Small tables with named rows and columns. After each table, cells are looked up by row and column.

rivob =
	rozivog	pitudok	mizep	kurak	nedenav	keguku
bim	-77	39	-89	30	-90	-88
vol	-54	15	13	-24	-47	-30
sigurun	-27	4	41	-44	-71	-72
maf	-85	39	54	-80	-86	-81
duvazub	-31	-4	33	-28	-54	-47
lup	-12	-4	28	-55	-76	-74
dozu	-20	-11	39	-35	-77	-87
vidu	-41	-16	21	-17	-77	-84
kon	22	-52	-34	17	15	12
mepuz	-90	37	35	33	-82	-86
loga	-92	34	42	36	-82	-77

duvazub, kurak -> -28
loga, nedenav -> -82
maf, mizep -> 54
duvazub, nedenav -> -54
sigurun, mizep -> 41
dozu, rozivog -> -20
lup, mizep -> 28
duvazub, rozivog -> -31
lup, kurak -> -55
dozu, kurak -> -35
maf, keguku -> -81
maf, nedenav -> -86
maf, kurak -> -80
lup, keguku -> -74
vidu, mizep -> 21
loga, keguku -> -77
kon, mizep -> -34
bim, kurak -> 30
vol, keguku -> -30
dozu, keguku -> -87

non
fields: tum, nit, kadat, zuka, los, vopano
vuzopi: [17368, 61160, 11503, 13703, 8362, 77268]
nife: [93283, 80436, 95546, 86911, 6783, 72788]
tur: [90011, 87697, 95115, 61100, 93294, 87004]
ruko: [35630, 31019, 7347, 72690, 89529, 28410]
firam: [4167, 10139, 13204, 14070, 7337, 6086]
lep: [20225, 12160, 11169, 50005, 10611, 17575]
bif: [96110, 85984, 5494, 46744, 15648, 81517]

tur, tum: 90011
vuzopi, kadat: 11503
bif, los: 15648
lep, zuka: 50005
tur, vopano: 87004
vuzopi, los: 8362
ruko, vopano: 28410
ruko, zuka: 72690
lep, kadat: 11169
vuzopi, nit: 61160
vuzopi, vopano: 77268
tur, kadat: 95115
ruko, nit: 31019
Row with the largest zuka: nife

sagani.csv
,ril,sisimez,vonagu,fuleti,kulit,rem,ter,tadav,peb,baken
kevos,-6.20,-3.80,2.51,0.84,-4.72,2.24,-6.86,1.08,3.59,-5.35
miret,-0.52,-3.80,-4.93,3.12,-2.07,0.66,-0.16,-2.42,-2.46,2.81
gat,-1.66,1.94,1.02,-8.28,0.58,-4.09,-2.84,-2.42,-1.25,-5.35
loza,1.75,0.02,-4.93,-1.44,1.90,-4.09,3.86,-4.75,-6.09,2.81
bunavo,-2.79,0.02,2.51,-6.00,-2.07,-2.51,-4.18,-0.09,-0.04,-5.35
pevig,-3.93,-1.89,2.51,-1.44,-3.39,0.66,-5.52,1.08,1.17,-5.35
kiz,0.61,-1.89,-4.93,0.84,0.58,-2.51,1.18,-3.58,-3.67,2.81
denuri,-0.52,3.85,-0.47,-8.28,1.90,-5.68,-1.50,-3.58,-1.25,-3.72
leb,-1.66,-5.72,-3.44,3.12,-4.72,2.24,-0.16,-0.09,-1.25,1.18
nagu,1.75,5.76,-1.96,-8.28,3.22,-7.26,-0.16,-4.75,-3.67,-2.09
gopipo,-2.79,-7.63,-1.96,5.41,-6.04,2.24,-1.50,1.08,-1.25,1.18

What is the baken of pevig in sagani? -5.35
What is the rem of loza in sagani? -4.09
What is the ter of kiz in sagani? 1.18
What is the tadav of nagu in sagani? -4.75
What is the kulit of leb in sagani? -4.72
What is the sisimez of leb in sagani? -5.72
What is the ril of gat in sagani? -1.66
What is the peb of miret in sagani? -2.46
What is the rem of denuri in sagani? -5.68
What is the ril of gopipo in sagani? -2.79
What is the ril of kevos in sagani? -6.20
What is the sisimez of nagu in sagani? 5.76
What is the vonagu of kevos in sagani? 2.51
What is the kulit of bunavo in sagani? -2.07
What is the tadav of gat in sagani? -2.42
Row with the largest sisimez: nagu

lusabu =
	farope	dig	disiru
binunev	0.963	-0.369	0.023
rif	0.882	-0.500	0.107
femud	0.763	-0.102	0.037
rozegu	0.341	-0.106	0.117

disiru of rozegu = 0.117
dig of rozegu = -0.106
disiru of rif = 0.107
farope of femud = 0.763
dig of femud = -0.102
disiru of femud = 0.037
disiru of binunev = 0.023

Table veza
	geluf	suvik	lop	lov	kadivaz
vig	5.0	2.7	-1.9	-3.8	-0.4
tomobom	6.4	3.5	-1.9	-3.5	-0.3
sisug	7.0	3.7	-1.9	-3.3	-0.5
zepuve	-4.7	-5.0	-1.6	0.5	-4.1
sul	-5.4	-4.6	-1.2	0.4	-3.5
noga	-1.1	-0.9	-1.9	-4.2	-0.8
litafas	-5.9	-3.7	-1.4	-2.6	-1.8
mipevi	6.9	3.8	-1.7	-2.7	-0.5
rut	-2.9	-2.7	-1.9	-3.0	-1.6
kofiza	-7.1	-5.2	-1.4	-1.2	-2.7
zut	-6.1	-5.5	-1.6	-0.1	-3.7
nur	-3.9	-3.7	-1.9	-2.3	-2.2

mipevi, kadivaz -> -0.5
sisug, lov -> -3.3
kofiza, geluf -> -7.1
litafas, geluf -> -5.9
litafas, suvik -> -3.7
tomobom, geluf -> 6.4
vig, lop -> -1.9
tomobom, lop -> -1.9
nur, lop -> -1.9
noga, lov -> -4.2
sisug, geluf -> 7.0
tomobom, kadivaz -> -0.3
noga, kadivaz -> -0.8
zut, kadivaz -> -3.7
noga, geluf -> -1.1
kofiza, lop -> -1.4
kofiza, suvik -> -5.2
mipevi, lop -> -1.7
Which row has the largest lov? zepuve

somadiz:
|  | solaz | tubuluv | domel | tupo | zeg | neregez | korele | vasise | muk | kalapu |
|---|---|---|---|---|---|---|---|---|---|---|
| kabe | -32.6 | -48.5 | -41.2 | 16.9 | -2.0 | -1.9 | -30.6 | -53.7 | -36.6 | 9.1 |
| tanure | 15.7 | 57.2 | 46.1 | -9.7 | 6.2 | 15.7 | -97.4 | 23.6 | -18.5 | 45.0 |
| rozi | -49.3 | -88.7 | -74.1 | 28.4 | -9.9 | -7.2 | -0.4 | -84.5 | -43.9 | -7.5 |
| mukis | -53.4 | -93.7 | -80.5 | 33.1 | -5.5 | -7.7 | -5.1 | -87.6 | -43.3 | -7.1 |

korele of kabe = -30.6
domel of mukis = -80.5
neregez of mukis = -7.7
tupo of mukis = 33.1
solaz of tanure = 15.7
tupo of kabe = 16.9
tupo of tanure = -9.7
tubuluv of mukis = -93.7
domel of tanure = 46.1
neregez of rozi = -7.2
zeg of rozi = -9.9
muk of tanure = -18.5
korele of tanure = -97.4
Row with the largest muk: tanure

nukezek.tsv
	ripopeg	vok	zed	sorovig	fupor
miti	4484	1506	5672	5369	5677
vavu	6279	4499	7355	5847	6507
gatu	7911	4732	8349	6780	5006
faz	7022	4002	5309	5727	5935
zul	3651	7149	2853	4922	6347
sem	6836	7172	7195	5339	6071

What is the ripopeg of vavu in nukezek?
6279
What is the fupor of sem in nukezek?
6071
What is the zed of gatu in nukezek?
8349
What is the fupor of zul in nukezek?
6347
What is the sorovig of faz in nukezek?
5727
What is the ripopeg of zul in nukezek?
3651
What is the vok of miti in nukezek?
1506
Which row has the largest zed? gatu

gosiv =
        dakira  tesazu    lom  tabine   bepu    gik    bop
dit      0.550   0.470  0.242   0.315  0.575  0.594  0.507
vegazu   0.525   0.464  0.246   0.310  0.555  0.598  0.481
kef      0.453   0.484  0.245   0.628  0.689  0.743  0.574
pef      0.381   0.439  0.263   0.354  0.514  0.650  0.414
roz      0.536   0.210  0.354   0.529  0.824  0.654  0.377
nidet    0.349   0.463  0.257   0.613  0.636  0.766  0.508
nusor    0.439   0.446  0.252   0.319  0.526  0.626  0.434
dizi     0.356   0.273  0.262   0.442  0.653  0.754  0.413

dizi, bop => 0.413
nidet, tabine => 0.613
dit, bepu => 0.575
dizi, dakira => 0.356
pef, gik => 0.650
dit, bop => 0.507
dit, gik => 0.594
vegazu, tesazu => 0.464
kef, bop => 0.574
roz, lom => 0.354
nusor, tesazu => 0.446
pef, lom => 0.263
roz, tesazu => 0.210
Row with the largest bepu: roz

nat:
fields: butivug, dabuf, nobozir, rireg
kinufi: [6.2, 4.6, 6.5, 3.8]
mose: [4.9, 6.5, 4.0, 4.2]
mif: [4.8, 5.6, 7.4, 6.3]
bezukiv: [7.3, 3.5, 7.5, 3.7]
gub: [3.7, 7.5, 2.1, 6.1]
tuvon: [4.3, 3.2, 8.0, 4.3]
zumi: [3.6, 5.0, 5.6, 5.6]
razum: [3.5, 7.0, 2.4, 7.5]

dabuf of razum: 7.0
dabuf of mif: 5.6
butivug of razum: 3.5
dabuf of zumi: 5.0
rireg of zumi: 5.6
nobozir of kinufi: 6.5
butivug of gub: 3.7
rireg of bezukiv: 3.7
butivug of bezukiv: 7.3

zim
columns: beni, nezenub, gor, moved
dader: [130, 134, 128, 121]
vafifol: [128, 143, 132, 112]
los: [140, 120, 180, 73]
gid: [111, 150, 124, 110]
leg: [125, 210, 32, 166]
renek: [59, 31, 221, 165]
sir: [170, 119, 129, 187]

los, beni -> 140
dader, moved -> 121
los, moved -> 73
leg, nezenub -> 210
gid, moved -> 110
dader, gor -> 128
vafifol, moved -> 112
sir, moved -> 187
gid, gor -> 124
gid, nezenub -> 150
vafifol, nezenub -> 143
leg, moved -> 166
renek, beni -> 59
renek, nezenub -> 31
vafifol, beni -> 128
los, gor -> 180
leg, beni -> 125
dader, beni -> 130
vafifol, gor -> 132

gifuv =
columns: vad, vep
bul: [-375, -8]
vitazed: [441, -477]
monip: [432, -172]
dafutof: [60, -782]
vuba: [661, -484]
giv: [63, 626]
bamemi: [624, -211]
biginop: [713, -877]
zaze: [298, -337]
kez: [353, -134]
nof: [638, -234]
vor: [679, 114]

monip, vad: 432
nof, vep: -234
biginop, vad: 713
vor, vep: 114
kez, vad: 353
vitazed, vad: 441
bul, vad: -375
vitazed, vep: -477
vuba, vep: -484

